X = array([-18, -65, -23, -50, -59, -46, -50, -46, -54])
X[0] = -18
X[5] = -46
X[1] = -65
X[6] = -50
X[2] = -23

arr =
[[ 26 -20 -20 -38  34  23   8  -5   3  41]
 [-65 -42  -8 -27  -4  32 -36  51 -27  31]
 [-25  24  25  17 -47   6 -18   9  16 -11]
 [ 40 -12 -20  36  15  -3 -12 -13 -41 -12]
 [ -3   8   3  18 -12   4  -9  -2  -8  -8]
 [-11  26  -5 -10   9 -30  21  22  -4 -29]
 [ 23 -38 -36  55  12 -29 -27 -24 -59 -13]
 [-24  25  -5 -12 -25 -12 -13 -17  18  21]
 [ 19 -22 -33  36  10 -25 -12 -24 -49  -4]
 [ 14  22 -16 -17  27 -20  26  13   6  -4]
 [ 30   8 -28  22  15 -29 -14  17 -38 -36]
 [-12 -26 -13 -28  14  29 -20  12  -9  38]
 [  1 -45 -28  37  16 -14 -14 -23 -45   6]
 [ 33   4  28  41  -7  51 -25  42 -12 -47]]
arr[0,0] = 26
arr[:, 0] = [26, -65, -25, 40, -3, -11, 23, -24, 19, 14, 30, -12, 1, 33]
arr[:, 7] = [-5, 51, 9, -13, -2, 22, -24, -17, -24, 13, 17, 12, -23, 42]
arr[9,9] = -4
arr[6,6] = -27
arr[:, 9] = [41, 31, -11, -12, -8, -29, -13, 21, -4, -4, -36, 38, 6, -47]
arr[10,3] = 22
arr[9,8] = 6
arr[0,5] = 23
arr[0,9] = 41
arr[2,4] = -47
arr[5,6] = 21
arr[3,1] = -12
arr[2,2] = 25
arr[3,6] = -12
arr[4] = [-3, 8, 3, 18, -12, 4, -9, -2, -8, -8]
arr[7,5] = -12
arr[6] = [23, -38, -36, 55, 12, -29, -27, -24, -59, -13]
arr[6,5] = -29
arr[4,4] = -12
arr[0,6] = 8
arr[2,7] = 9
arr[1,5] = 32
arr[0,1] = -20
arr[9,1] = 22
arr[8,3] = 36
arr[10,2] = -28
arr[0] = [26, -20, -20, -38, 34, 23, 8, -5, 3, 41]
arr[1,1] = -42
arr[12,8] = -45
arr[3,3] = 36
arr[4,6] = -9
arr[:, 2] = [-20, -8, 25, -20, 3, -5, -36, -5, -33, -16, -28, -13, -28, 28]
arr[:, 8] = [3, -27, 16, -41, -8, -4, -59, 18, -49, 6, -38, -9, -45, -12]
arr[7,0] = -24
arr[8,0] = 19

grid =
[[ 0.1  0.6  0.2  1.2 -0.4 -0.1  1.0 -2.0 -0.1  0.2  0.3 -2.7  0.8  0.3]
 [ 0.4  0.4  0.7  0.3 -0.1 -1.1 -0.2 -0.7 -0.1  0.8 -0.8  1.5  0.2  0.1]
 [-0.4  0.1 -1.2 -0.3 -0.5 -0.1  0.8 -0.4 -0.8 -0.3  0.5 -2.6 -0.7  0.1]
 [ 0.0  0.6  0.3 -0.1 -1.2  1.4 -0.5 -0.7  1.6  0.1  0.0 -2.0 -0.5  0.1]
 [-0.1  0.2  0.0  0.8  1.7  0.3 -0.4 -1.2 -0.2 -0.4  1.0 -2.3 -0.4  0.7]
 [ 0.6  0.3 -0.5 -0.2  0.2 -0.7  0.3  0.1  1.0  0.6  0.9 -1.8  0.4 -0.1]
 [ 0.0  0.2 -0.2  1.2  0.4  0.4  0.6 -1.1 -0.8  0.4  0.0  1.8  0.0  0.5]
 [ 0.3  0.1  0.1  0.0  1.1 -0.3  0.1 -0.3  0.7  0.6 -0.2 -0.1  0.5  0.3]]
grid[0][-14] = 0.1
grid[5][-11] = -0.2
grid[-6][13] = 0.1
grid[-4][-6] = -0.2
grid[-7][-11] = 0.3
grid[-8] = [0.1, 0.6, 0.2, 1.2, -0.4, -0.1, 1.0, -2.0, -0.1, 0.2, 0.3, -2.7, 0.8, 0.3]
grid[-5][-12] = 0.3
grid[7][11] = -0.1
grid[:, 13] = [0.3, 0.1, 0.1, 0.1, 0.7, -0.1, 0.5, 0.3]
grid[3] = [0.0, 0.6, 0.3, -0.1, -1.2, 1.4, -0.5, -0.7, 1.6, 0.1, 0.0, -2.0, -0.5, 0.1]
grid[-6][-11] = -0.3
grid[0][12] = 0.8
grid[-7][-9] = -1.1
grid[:, 6] = [1.0, -0.2, 0.8, -0.5, -0.4, 0.3, 0.6, 0.1]
grid[-8][10] = 0.3
grid[5] = [0.6, 0.3, -0.5, -0.2, 0.2, -0.7, 0.3, 0.1, 1.0, 0.6, 0.9, -1.8, 0.4, -0.1]
grid[-8][-3] = -2.7
grid[-3][6] = 0.3
grid[5][1] = 0.3
grid[1][-8] = -0.2
grid[-8][2] = 0.2
grid[0][-6] = -0.1
grid[-4][-1] = 0.7
grid[-5][9] = 0.1
grid[-4] = [-0.1, 0.2, 0.0, 0.8, 1.7, 0.3, -0.4, -1.2, -0.2, -0.4, 1.0, -2.3, -0.4, 0.7]
grid[-7][-1] = 0.1
grid[-1][13] = 0.3
grid[-4][-10] = 1.7
grid[-4][-4] = 1.0
grid[3][13] = 0.1
grid[-7][-12] = 0.7
grid[4][-2] = -0.4
grid[7][-5] = 0.6
grid[-2][-2] = 0.0
